A small network was shown many inputs. Here are its activations along a few directions, one row for each input.
In each table, some parts of the input vary, and every possible input appears once, in random order.
Descriptions start from the smaller parts, as in this example, which fits no table here: line(4) and (point or ring(9) or (values(2) and ring(8))).
Shared parts are said once, and a part with two or three values counts as separate values.

Other details of the inputs vary at random and push rows far along two fixed directions, the same in every table; ignore that.

Table:
r1: [  0  -9  -3 -25  40 -21  22   1  15 -14 -10 -20   8  -7]
r2: [ 24   0  10  34 -38  56 -40 -15 -27  -7  34  24 -14   9]
r3: [ -1  21   4  52 -25  22   2 -13   1  13  22   9 -21 -14]
r4: [ -6  39   6  36   4  20  -4 -23   6  35  14   3  -3 -24]
r5: [  6  17   9  37 -33  31 -22   5   4  27  21  22 -21  -7]
r6: [ 37 -47 -16 -20 -21  -5 -10  14 -33 -46   2   2  -9  18]
r7: [  6  -6 -18 -23  13 -39  14  26   3  12 -17  -1   3  -9]
r8: [-10   4  24  22 -36  45 -30 -11 -31  -8  15   0 -21  30]
r9: [ 22   1  10  41 -43  52 -31 -10 -20 -10  34  26 -17  12]
r10: [ 13 -25  -7 -22 -11  -8   4   9   1 -44   9  -6  -6  10]
r11: [  6 -44   9 -26  -4  -4   3  -6 -11 -17   2  -5  11  21]
r12: [ 23 -23  -5 -31  13   3  -6   0   1 -30   0 -18   5  12]
r13: [  2  -8  25  32 -43  43 -33 -24  -8  -4  40  23 -14  33]
r14: [  0 -26  11 -25  18 -15   9 -15   2  -6 -10  -4   7  15]
r15: [ -8  28   3   2  -6  13  -7  23 -19  18 -18  -1  -9  -7]
r16: [ 18 -19  -3 -38   5   3 -13  -1  -5 -33   9  -8   7   9]
r17: [-22  -4 -21 -22  15  -2   6  14  -3 -29 -23 -12   7   6]
r18: [-15  14  23  32 -18  26 -22 -31   4  19  31  17  -4  15]
r19: [-26  47  -7  17  19 -36  36   9  36  54 -15   2   3 -37]
r20: [-22  41  10  44   2  15   2 -12  29  15  30   1  -3  -8]
r21: [ -7  22   7  44  -3  10  -8   3  10  51   8   0 -17 -27]
r22: [ 26 -17  -6 -32 -14  -4 -12  26 -11 -10  -8  24   8  10]
r23: [ -9   6  -2  25 -28  59 -34  10 -25  19   2  16 -24   3]
r24: [ 16 -25  -9 -18  11 -12  20  10 -13 -13 -13  -7  15 -10]
r25: [-23  52   6  44  -3  21   3  -2 -13  20  -6  -8 -12 -17]
r26: [ 28 -17  -6 -46  -1  -1 -17  15 -15   2 -11  11   8  -1]
r27: [ 26 -49 -13 -30 -11  -6 -12  15 -16 -57  15 -13  -9  25]
r28: [-15 -14  -6 -17  13 -49  21  -5  11  -5  -8  -9   9  14]
r29: [  5  22  -2  20  17   5   9 -15   8  23  -7  -7   4 -17]
r30: [ -7   3 -11 -19  12 -36  21  10  26 -28  -7  -7  12  -2]
r31: [-39  43   9  17  43 -32  32 -31  44  54 -14 -16  18 -14]
r32: [-29 -12 -11 -25   6 -11   6   0  -8 -13 -30   0  11  20]
r33: [ 28 -57  -2 -37  -5  12  -6  14 -20 -51  12 -15   4  17]
r34: [ -2  13 -16  -6   9 -41  29   8  15 -10 -22   6  16 -14]
r35: [-26  46   0  32  51 -25  43 -15  29  49 -18 -11   8 -41]
r36: [ -6   7  -6 -13  28 -25  29  20  13  38 -19  -6  16 -29]
r37: [  5 -22  -7 -15  12 -23   6   9   7 -28  -3 -22   2  -3]
r38: [ 18 -10   8  48 -29  36 -24 -10 -19   0  22   1 -25  -6]
r39: [-10  -3   3 -38  20 -33  10 -17  11   3 -13  -2  23   8]
r40: [-13  16  -9 -22  29 -31  16   3  23 -11  -5  -6  23  -7]
r41: [  3 -27   4 -24 -18 -22   0  -4   3 -30  -3  12   8  27]
r42: [-16  19  -4 -18  15 -12  11  18  -6 -25 -19 -23   5   1]
r43: [ -7  27 -10 -19  24 -31  13  15  16  33 -21  13  22 -21]
r44: [-12   9  -7  37 -22  52 -21  -4 -27  -1   1   9 -18   1]
r45: [-22   2  12  25   4 -17   6 -20  17  21   3  -9  -2  -2]
r46: [  2  32   9  30   7  25 -10  -6  13  58   5   1  -9 -19]
r47: [ 30 -29   3 -27   3  13 -12  15 -17   3  -8   8  -8   1]
r48: [  9 -39   2 -31 -21 -19   3  -4  -6 -35  -1   7   1  28]
Description of these inputs: line(4) and (values(2) or ring(10)).
The inputs of r34 and r5 match in every part but the line(4) part. If r6 is changed in the same way as r34 into r5, which row does it become?
Answer: r7
Which other rows agree with r48 in the line(4) part? List them by row number.
Answer: r8, r11, r13, r14, r18, r28, r31, r32, r39, r41, r45
Which other rows does r3 become when the line(4) part takes its other values? List them by row number.
Answer: r10, r19, r48
Which other rows does r37 become when the ring(10) part takes its other values? List them by row number.
Answer: r1, r10, r12, r16, r20, r27, r30, r33, r40
Which other rows does r15 become when the values(2) part takes its other values? List them by row number.
Answer: r23

Table:
r49: [-17  32  11  27  -5  20  -5  -9   1  38   1  10  -7  -7]
r50: [ 34 -32 -10 -30 -23  -3 -12  24 -22 -22  -8  18  -1   9]
r51: [-12  19   0  27 -12  26 -12   1  -9  14  -1   4 -14  -3]
r52: [-15 -10  -4 -31   8 -25  10   2   6 -24 -13  -4  17  16]
r53: [-30  23   7   3  18 -23  21 -18  22  18  -7  -4  12   0]
r54: [ 13  -1  -4  -3   8  -1   4  13  -4   9  -9  -6  -2 -16]
r55: [-32  24  -3  15  21 -23  26  -8  16   3  -5 -17   7  -9]
r56: [ 24 -12  15  14 -35  50 -43  -3 -26   8  21  20 -18  15]
r57: [-22  19   7   4  21 -27  16 -17  27  24  -3  -3  14  -3]
r58: [-10  11   6  23  -3 -13  10 -12  21  12  15   3  -1  -4]
r59: [ 23 -28  18  23 -27  46 -30 -18  -9  -7  43   7 -20  16]
r60: [  0  -2 -16 -21   8 -14  10  20 -15 -14 -24  -5   8  -4]
r61: [ 27 -45   2 -34  -9  -5 -12  -7  -9 -27   7   4   6  21]
r62: [ 34 -37  -9 -39   0  -2  -6  20 -17 -16 -11   8   5   3]
r63: [  1  -7 -10 -17  12 -22  15   2   5 -34  -7 -11  11   2]
r64: [ 21 -10 -11 -12 -10  13  -9  18 -21 -26  -7   3  -3  -1]
r65: [ -4   8   8  17 -27  42 -27   2 -18   7  11  13 -14   9]
r66: [ -8   6   3  10  20 -17  19  -8  20   9   4 -18   3 -13]
r67: [ -5  30  -1  33   1  21  -4   5   3  25  10  -5 -16 -21]
r68: [ -2  23   8  28   0  17  -7 -10   7  46  10   9  -6 -19]
r69: [-23   2  -9 -13  17 -31  21  -3  12 -16 -19 -11  12   6]
r70: [  2 -12 -10 -24  17 -28  15   6   9 -29  -6 -16   7   2]
Describe the family of inputs behind these rows.
Answer: values(2) and (point or ring(10))
The inputs of r58 and r50 match in every part but the values(2) part. If r70 is changed in the same way as r58 into r50, which row does it become?
Answer: r67
Which other rows does r53 become when the values(2) part takes its other values? List them by row number.
Answer: r49
